M = ((147, 115, 148, 135, 118, 129, 132, 113, 120, 114, 130, 135), (114, 143, 116, 131, 143, 124, 124, 144, 135, 147, 129, 125), (146, 116, 147, 134, 118, 131, 133, 114, 122, 115, 128, 133), (148, 114, 144, 136, 120, 125, 133, 113, 119, 112, 129, 137), (114, 143, 117, 130, 142, 125, 124, 144, 135, 147, 128, 125), (140, 126, 144, 134, 124, 135, 136, 123, 127, 123, 126, 131), (112, 145, 117, 129, 142, 129, 124, 146, 137, 150, 128, 122), (115, 140, 119, 130, 138, 126, 121, 141, 133, 146, 130, 124), (143, 122, 145, 135, 121, 133, 134, 119, 124, 120, 128, 133), (140, 126, 143, 135, 124, 134, 136, 122, 127, 122, 127, 132), (112, 144, 117, 128, 143, 128, 124, 146, 138, 148, 128, 123), (147, 115, 146, 135, 118, 128, 132, 113, 120, 114, 130, 135), (113, 143, 116, 129, 144, 126, 125, 145, 137, 146, 127, 124))
Rows and columns are counted from 1.
row 1 col 1 = 147
row 4 col 12 = 137
row 3 col 6 = 131
row 13 col 8 = 145
row 5 col 8 = 144
row 6 col 2 = 126
row 13 col 9 = 137
row 5 col 5 = 142
row 10 col 10 = 122
row 1 col 11 = 130
row 6 col 3 = 144
row 9 col 10 = 120
row 5 col 7 = 124
row 13 col 2 = 143
row 8 col 5 = 138
row 3 col 2 = 116
row 6 col 7 = 136
row 1 col 7 = 132
row 1 col 12 = 135
row 2 col 6 = 124
row 10 col 3 = 143
row 4 col 6 = 125
row 13 col 12 = 124
row 11 col 1 = 112
row 9 col 6 = 133
row 12 col 9 = 120
row 5 col 1 = 114
row 3 col 3 = 147
row 1 col 2 = 115
row 4 col 2 = 114
row 6 col 5 = 124
row 7 col 6 = 129
row 12 col 8 = 113

X =
[[130 130 132 125]
 [124 118 123 119]
 [126 114 122 120]
 [135 133 116 125]
 [134 122 123 122]
 [139 123 145 135]
 [120 129 109 131]
 [115 122 119 128]
 [114 124 155 141]
 [127 119 120 126]]
Rows and columns are counted from 1.
(1, 1) -> 130
(8, 1) -> 115
(2, 3) -> 123
(9, 2) -> 124
(6, 2) -> 123
(7, 1) -> 120
(6, 1) -> 139
(9, 1) -> 114
(3, 3) -> 122
(5, 2) -> 122
(8, 2) -> 122
(10, 3) -> 120
(3, 4) -> 120

a =
[[134 151 155 106 125 137 140 154 102 147 128 127]
 [129 139 153 110 128 129 126 152 102 150 135 128]
 [139 149 127 108 117 140 149 116 148 120 131 108]
 [131 154 154 104 126 130 151 149 105 118 116 118]
 [131 151 153 107 136 129 141 154 102 142 118 137]
 [105 144 109 138 152 105 128 118 129 104 100 150]
 [132 149 155 109 132 129 136 152 104 147 127 129]
 [106 140 104 120 136 123 136 102 153 103 116 123]
 [102 149 105 123 143 129 140 104 147 103 103 118]
 [102 153 137 120 152 104 138 143 101 108 102 153]
 [112 121 140 148 154 108 104 152 106 139 108 154]
 [123 139 153 107 125 123 125 154 104 150 140 129]
 [143 150 147 102 113 141 149 133 121 127 133 114]
 [122 145 148 103 127 119 132 150 101 142 141 125]
 [104 137 105 112 137 108 139 103 152 103 130 117]]
Indices start at 1.
(1, 1) = 134
(15, 1) = 104
(9, 8) = 104
(3, 11) = 131
(7, 12) = 129
(1, 5) = 125
(5, 1) = 131
(10, 9) = 101
(15, 10) = 103
(13, 8) = 133
(7, 4) = 109
(6, 3) = 109
(14, 12) = 125
(9, 12) = 118
(15, 11) = 130
(6, 5) = 152
(8, 12) = 123
(5, 5) = 136
(8, 10) = 103
(11, 3) = 140
(9, 5) = 143
(12, 1) = 123
(6, 11) = 100
(15, 6) = 108
(7, 9) = 104
(4, 6) = 130
(8, 4) = 120
(3, 4) = 108
(6, 12) = 150
(5, 7) = 141
(14, 4) = 103
(5, 10) = 142
(2, 9) = 102
(3, 6) = 140
(2, 3) = 153
(15, 7) = 139
(4, 1) = 131
